A small network was shown many inputs. Here are its activations along a few directions, one row for each input.
Each table varies a few parts of the input and shows all the possible inputs, shuffled.
A made-up example of a description, with smaller parts first: line(6) and (point or line(9) or (values(2) and ring(8))).
Shared parts are said once, and a part with two or three values counts as separate values.

A family of inputs:
x1: [ -5   5   7 -14 -10  11  -5  16   5  -9  -3  -2  -3  -3]
x2: [ 16  10  10  -8  12  11 -15   9  -1  11  -7   3  -1   6]
x3: [ 1  1 -3 -9  3 13 -8  1  3 20  0  1  6  2]
x4: [ -7   4  -5  -4   1   4 -11  -2   6  24   0   3  10   4]
x5: [-10   4  -1 -11 -17  11  -2  13   8  -3  -3   1   0  -9]
x6: [-4  9 -1  7 -1 -9  3 -3 16 19  5 -9 -1 -1]
x7: [ 8  6  3  1  3  6  6  5 10 13 10 -9 -3 -8]
x8: [14  9 10 -1  8  5  4 10  6  9  8 -9 -5 -4]
x9: [ -6  11   3   9 -17   2  -5  -6  -1   3   6  -6   0   1]
x10: [-3  6 -3  6  3 19  5  2  4  1  4  3  6  3]
x11: [-18   4  -3  -9 -17   2  -6   7  13  -2  -3  -1   2  -3]
x12: [-10   6  -5  10   1  10   1   0   8   5   2   2   9   8]
x13: [ 15  18  18   3  -3  12  -8   4  -8  -9   1  -4 -11   0]
x14: [  0 -42 -19  17  20 -23  23 -18 -21 -32  -9  17   9   9]
x15: [12 14 10  4 13 18 -3  8  1 -8 -3  2 -3  9]
x16: [-10   5  -7  -1  -2  -3 -11  -6  10  27  -7   1  10   8]
x17: [ 1  8  1  5  1 -3  3  2 14 16  8 -9  1 -4]
x18: [-12  13   2   9 -17  -1  -5 -12   2   5   4  -6  -3   3]
x19: [ 18 -40 -14   7  25 -47  28 -13 -16 -14   9   0 -11 -11]
x20: [ 3 10  4  4  8 18  3  7  0 -4  2  2  4  6]
x21: [-17 -46 -18 -16  -7 -38  12  -5 -17 -43 -18  14  -1 -17]
x22: [  5 -46 -25  -9  24 -36   3 -20 -28   0 -12  18  10   1]
x23: [  0   8   5   3 -13  13  -2  -5  -4  -3   9  -8  -5  -2]
x24: [ 6 13 13  1 -8 13 -3  0 -8 -6  8 -7 -6  0]
x25: [  7 -34  -6  12  -7 -35  14 -31 -35 -38   2   4  -9  -3]
x26: [-13   9  -7  13  -3   3   2  -5  11   8  -4   1   9  11]
x27: [ 20  14  17  -2  15   7  -1  11   5   4   6  -6 -12  -4]
x28: [  5  12  13 -12  -5  10  -9  19   4 -12  -8   2  -8  -4]
x29: [ 8  7  4 -9  7 11 -9  7 -1 17 -3  2  6  3]
x30: [-24   4  -4  -6 -18  -4  -6   4  15   2  -6  -1   0   1]
Describe the family of inputs behind these rows. -> values(5) and (point or line(5))
Changing only the values(5) part turns x19 into x21. The same change can be made to x8. Which row results? -> x1

A family of inputs:
x31: [-41  -5 -22   0 -17 -14   8  -7  24  41   6   1  20  -3]
x32: [15 27 13 29  3 30 13 -8 -6  3 22 -8 -6  8]
x33: [-16  30   5  -6  -8  24  -7  15  33  49  12  -9  10  -3]
x34: [-10  12   6 -36 -21  23 -13  46  14  -4 -17  -2  -8 -12]
x35: [ 38  25  18  29  13   0  17  -6  -3   6  28 -22 -29  -4]
x36: [-20 -29 -37 -10   9 -10  -6   1   5  14 -30  17  23   7]
x37: [  1 -31 -19  -5  29 -17 -12 -12 -10   2  -9  25  16   7]
x38: [41 16 17 17 37 -4 11  2  3 37 26 -8 -8  7]
x39: [  1 -38  -7 -16   3 -14  -7  -8 -31 -37 -17  20  -1   4]
x40: [ 39  18  36   7   7   2  13  10 -14 -28  15 -11 -28 -18]
x41: [  0  34  13  24 -22  29  -6  -8  10  13   8 -17  -5  15]
x42: [  4  15   6 -25  19  30 -29  10  16  25 -22   7  13   8]
x43: [-30 -12 -19  13   0 -11  -5 -29  10  24  -5   2  24  20]
x44: [ 43  -3  25 -25  26   0   3  23 -18 -17  -7  -5 -25  -5]
x45: [-35  -3  -4 -12 -49 -14  -1  -6   2 -20  -4  -6  -1 -18]
x46: [20 10  0 22 27 22 -1  4 -5 34 16 -1 10 22]
x47: [ 24  24  16  13  -5  19  -4   9 -22 -34   7   0 -11   1]
x48: [ 19  -1   6 -13  44  27 -11  16   3  12  -4   9  17  14]
x49: [ 14 -20   2  28   1 -32  22 -38 -14  -2  23 -17 -19  -5]
x50: [ -8  19   5 -41   4  22 -31  20  29  36 -12  -2   8  -7]
x51: [-10 -14 -16  25  21 -19   3 -26 -11  19   7  12  11  14]
x52: [-29 -17 -28 -34  -6 -19 -20   1  19  27 -19   5  19  -4]
x53: [ 13 -21  -2  21  28 -38  21 -24  -3  24  20   2  -1   1]
x54: [ 43 -13  11 -15  49   5  -1  17   0  22   2  -1  -7  -8]
x55: [-43   5 -17  10 -39  -9  13 -17  23   4  14 -15   8  -9]
x56: [  2  21  21   6 -29  34  -3  15   2 -25  -2  -3  -2  -5]
x57: [-32   5 -11  22 -24  -6  10 -36   7  -5   1  -9   9  11]
x58: [-17  37  13   2 -30  24 -10  -3  27  18  19 -27  -6  -2]
x59: [ 24   0   9 -16  15  24  -5  30 -20 -26 -13  10  -6   6]
x60: [-25  -3  -6  14 -34 -14   7  -7  -3 -42  -9   4   8   3]
x61: [ -3 -24  -4  17 -16 -10  16 -12 -29 -42   4   9   2  -2]
x62: [ -3 -11 -24  35  -9 -12  21 -30 -19  -9  15  -2   4  10]
x63: [  1   7   7 -19  -6  30  -9  36   0 -17 -28   7  -4   3]
x64: [-22 -18 -16 -14 -16 -14   0   9  -7 -31 -32  24   3   2]
x65: [ 12 -18   9  11   1 -37  20 -15 -18 -48  10  -8 -15 -18]
x66: [-33 -13 -16 -31 -30 -21  -4  19   7 -17 -21  14  -1 -13]
x67: [ 21 -41   0 -13  14 -38  12  -1 -23 -36  -5  14 -19 -16]
x68: [-14  37  14 -10 -35  17 -12  26  17 -18   3 -17  -9 -13]
x69: [ -3  35   6  12   7  26 -11  -1  19  35   3   4  10  12]
x70: [ 20 -42 -14 -17  42 -36   0 -16 -13  12 -10   4  -3  -7]
Describe the family of inputs behind these rows. -> values(2) and line(4) and ring(5)
Changing only the values(2) part turns x52 into x50. The same change can be made to x62. Which row results? -> x32
Changing only the values(2) part turns x51 into x46. The same change can be made to x43. Which row results? -> x69
Which other rows does x67 become when the line(4) part takes its other values? List them by row number. -> x39, x64, x66

A family of inputs:
x71: [-29 -33 -30  -6  11 -34  17  -6  -7   2 -25  12  22   1]
x72: [ 25  12  23 -19   6  22 -19  22  -4  -9  -2   2 -12   5]
x73: [ 18 -31 -18  22  26 -18  18 -26 -22  -2  24   3   5   4]
x74: [-14  45   9  11 -37  30  -6   2  18  -7  -2  -3  -7   3]
x75: [-15  16   4   5 -31  -7  -2   2  10 -14   5 -22 -11  -6]
x76: [ 19   2  11 -22  14  17  -6  16   4 -22   1   0 -14 -10]
x77: [-17 -18 -10   8 -23 -26  20 -22 -27 -32  -1  -4   1  -7]
x78: [-23  25  17  12 -35   6  -1  12  17 -11   3 -14  -7   2]
x79: [ 28  34   7  20   9  29  -7   1   5  44  12 -15  -2  13]
x80: [ 26  25  17 -13   3  49 -12  25   6  -5  -6   5 -11   2]
x81: [-15   6  -4 -18  -8   9 -27   7  17  32 -11   3  14  12]
x82: [-20  12  -1  10 -30 -12   7  -8   3 -24   6   7  -9 -19]
x83: [ 20  12   7  13  18  -3   1  -9  -2  27  19 -24   5   5]
x84: [-17 -14 -20 -11  -4 -20  -9   8   6  24 -12  11  11  -7]
x85: [  9 -16   5 -16  24  -8   7   4 -18 -36  -9  20 -15  -1]
x86: [ 23  -7   9 -11  11  -7  -1  23 -14 -18  -4   9 -15 -14]
x87: [-29  -6  -4   7 -21 -20  14 -16  -8 -33   2   4 -10  -3]
x88: [ 23 -28  -3  19  20 -12   6 -30 -19  13  15  -5   2  -1]
x89: [-21  -3 -11 -20  -2   5 -12   1  20  19  -9  -1  23   0]
x90: [ 13  20  15  19  15   9   0   1  10  30  19 -13  -1   9]
x91: [ -6  20 -11 -15 -13  33 -27   9  19  41 -16   4  15  12]
x92: [-26 -37 -18  -1   4 -22   0  -1  10   6 -24  10  17  -2]
x93: [ 13  -6   7  16  18  -9  16 -15   5  17  25  -3   2  10]
x94: [ 14 -28  -1 -13  24 -11  20   0 -30 -40 -11  14  -2  -9]
Changing only one part turns x93 into x90. The same change can be made to x86. Which row results? -> x72
Describe the family of inputs behind these rows. -> values(4) and line(6)
Which other rows does x87 become when the values(4) part takes its other values? List them by row number. -> x85, x88, x92
Which other rows does x78 become when the line(6) part takes its other values? List them by row number. -> x74, x75, x77, x82, x87
